These are the activations of a small neural network, seen along a few directions. Each row is one input.
Each table varies a few parts of the input and shows all the possible inputs, shuffled.
Descriptions start from the smaller parts, as in this example, which fits no table here: ring(8) and (point or line(11) or (values(3) and line(4))).
Shared parts are said once, and a part with two or three values counts as separate values.

Other details of the inputs shift rows strongly along two fixed directions, in all tables alike. That doesn't count.
These rows show it; all are for the same input, with only those details redrawn:
[-7  2 -1 18  2  8 28 12  3  1 12 -3 -3]
[ 13   6 -32 -21  -5 -32 -44 -43  12  10 -22 -19  19]
[  7  13 -32  -7  -3 -33 -26 -47   1  10 -18 -37  15]
[-5  1 -1 13 -2  6 19 14 11  3  7  4  0]
[  7   5 -26 -13  -3 -25 -29 -32  11   8 -16 -18  12]
[-7  2 -1 20  1 12 27 14  7  4 13 -1  0]
[-12   9  -1  28  -1   4  39  10   0   4  11 -14  -3]
[  4  11 -31  -8   1 -32 -24 -46   1   8 -19 -38  11]

Table:
row 1: [-3 -5  5 13 -5  8 23 17 13 -2  0  7 -3]
row 2: [ 22 -30  -2 -35 -11  14 -34  29  45 -10  -8  59   2]
row 3: [-16  -3  12   0 -10   5  13  14   6  -6   5   8  -9]
row 4: [ -8   2 -10  31   2 -13  32 -10 -29  -8  -6 -39 -14]
row 5: [-25   8  10  21  -4   2  31   0 -14   0   5 -17  -6]
row 6: [ 19  -6   1 -29   5 -15 -62 -42  -6   7 -21 -15  13]
row 7: [ -2  11  21   8   4  13  19  10 -16  10   5  10  -9]
row 8: [ 10 -34   2   2  -2  23  10  46  12 -19   9  41 -19]
row 9: [-11  26  15  23   5   3  37  -6 -35  13  12 -26 -13]
row 10: [ 16   8   0 -32  -3 -20 -41 -31 -11  10 -24  -2   2]
row 11: [ -2  14  27  10  -7   7  27  12 -20   3   4   0 -19]
row 12: [  8 -31  -8  -5   6  23  -4  36  11 -12  15  40  -8]
row 13: [ -9  -4  -9  33   5  -2  33   6 -18  -4   5 -16  -9]
row 14: [-12   0   8  22   0   8  33  14   5   0   6   3  -4]
row 15: [ -6  11  25  26   2   0  21 -14 -35   2  -1 -44  -8]
row 16: [-9  0 -2 15  3 13 28 18 10  1 12  4 -3]
row 17: [ 10 -21  42  -3  -2  37   1  42   3  -8  15  33 -12]
row 18: [ -4  -2 -17 -26  -3 -18 -42 -33  10   3 -16  -3  14]
row 19: [ 19   1  -4 -26   1 -22 -61 -49 -12   8 -16 -30  13]
row 20: [-23   6   4   7   1   8  12  -1  -5   5  14  -5   1]
row 21: [ 26   1   8 -87  25  19 -67  58  39 -42  17 117  43]
Question: What do these inputs look like to the network?
Answer: point or (line(4) and line(5))
Question: Change only the line(5) part in row 7. List by row number the other rows that result.
Answer: row 6, row 13, row 14, row 18

Table:
row 22: [-11   0 -21  -7 -11 -16  -5 -10  20  -4 -15   5   6]
row 23: [  1  -4 -25  -3   7  -8 -10  -8  24  -2   0  -5  20]
row 24: [ 14 -14   5  -7 -15  -5 -18 -10   4   6 -17  -9 -13]
row 25: [ -1 -12 -33  -4   4 -12 -13  -5   9 -14   0  -5   8]
row 26: [ 16 -11 -29  -2   3 -16  -7  -3   4  -6 -14   3   1]
row 27: [  3 -22  -7  -4   0   1 -26 -12  -3   0   0 -11  -2]
row 28: [ 13  14  16 -22  -5 -10 -19  -6 -11 -10 -12   3  -1]
row 29: [ 19   8   6 -16  11  -9 -20  -6 -23  -8  -8   8   2]
row 30: [-18   4   2  31   2  28  64  46  17   8  30  25 -10]
row 31: [ -7  -1  43   7  18  53  31  64   9 -11  40  51   5]
row 32: [ 19 -20  -5  -2   0  -2 -18 -12  -7   8 -14  -5 -10]
row 33: [  1   7   3 -18  13  -6 -28  -6 -18 -15   5   0   9]
row 34: [ 10  -3 -19  -6 -12 -17  -6  -3  15  -8 -17  -2  -3]
row 35: [-9 10 39  2  8 47 40 61  3  5 37 56 -6]
row 36: [  6 -14   0  -1   2   4 -22 -16  12  13   0 -12  11]
row 37: [  5  -2  -4  -6  -6   0 -16 -19   9  27  -2  -2  -2]
row 38: [ -52   42   15   83  -13  -22   91  -41  -57   17   -2 -105  -24]
row 39: [ -8  18  14 -24  -5 -10 -17 -13  -8  -5 -10   7   9]
Question: Changing only one part turns row 31 into row 36. The same change can be made to row 33. Which row results?
Answer: row 27
Question: What do these inputs look like to the network?
Answer: values(3) and ring(6)
Question: Change only the values(3) part in row 22. List by row number the other rows that result.
Answer: row 38, row 39
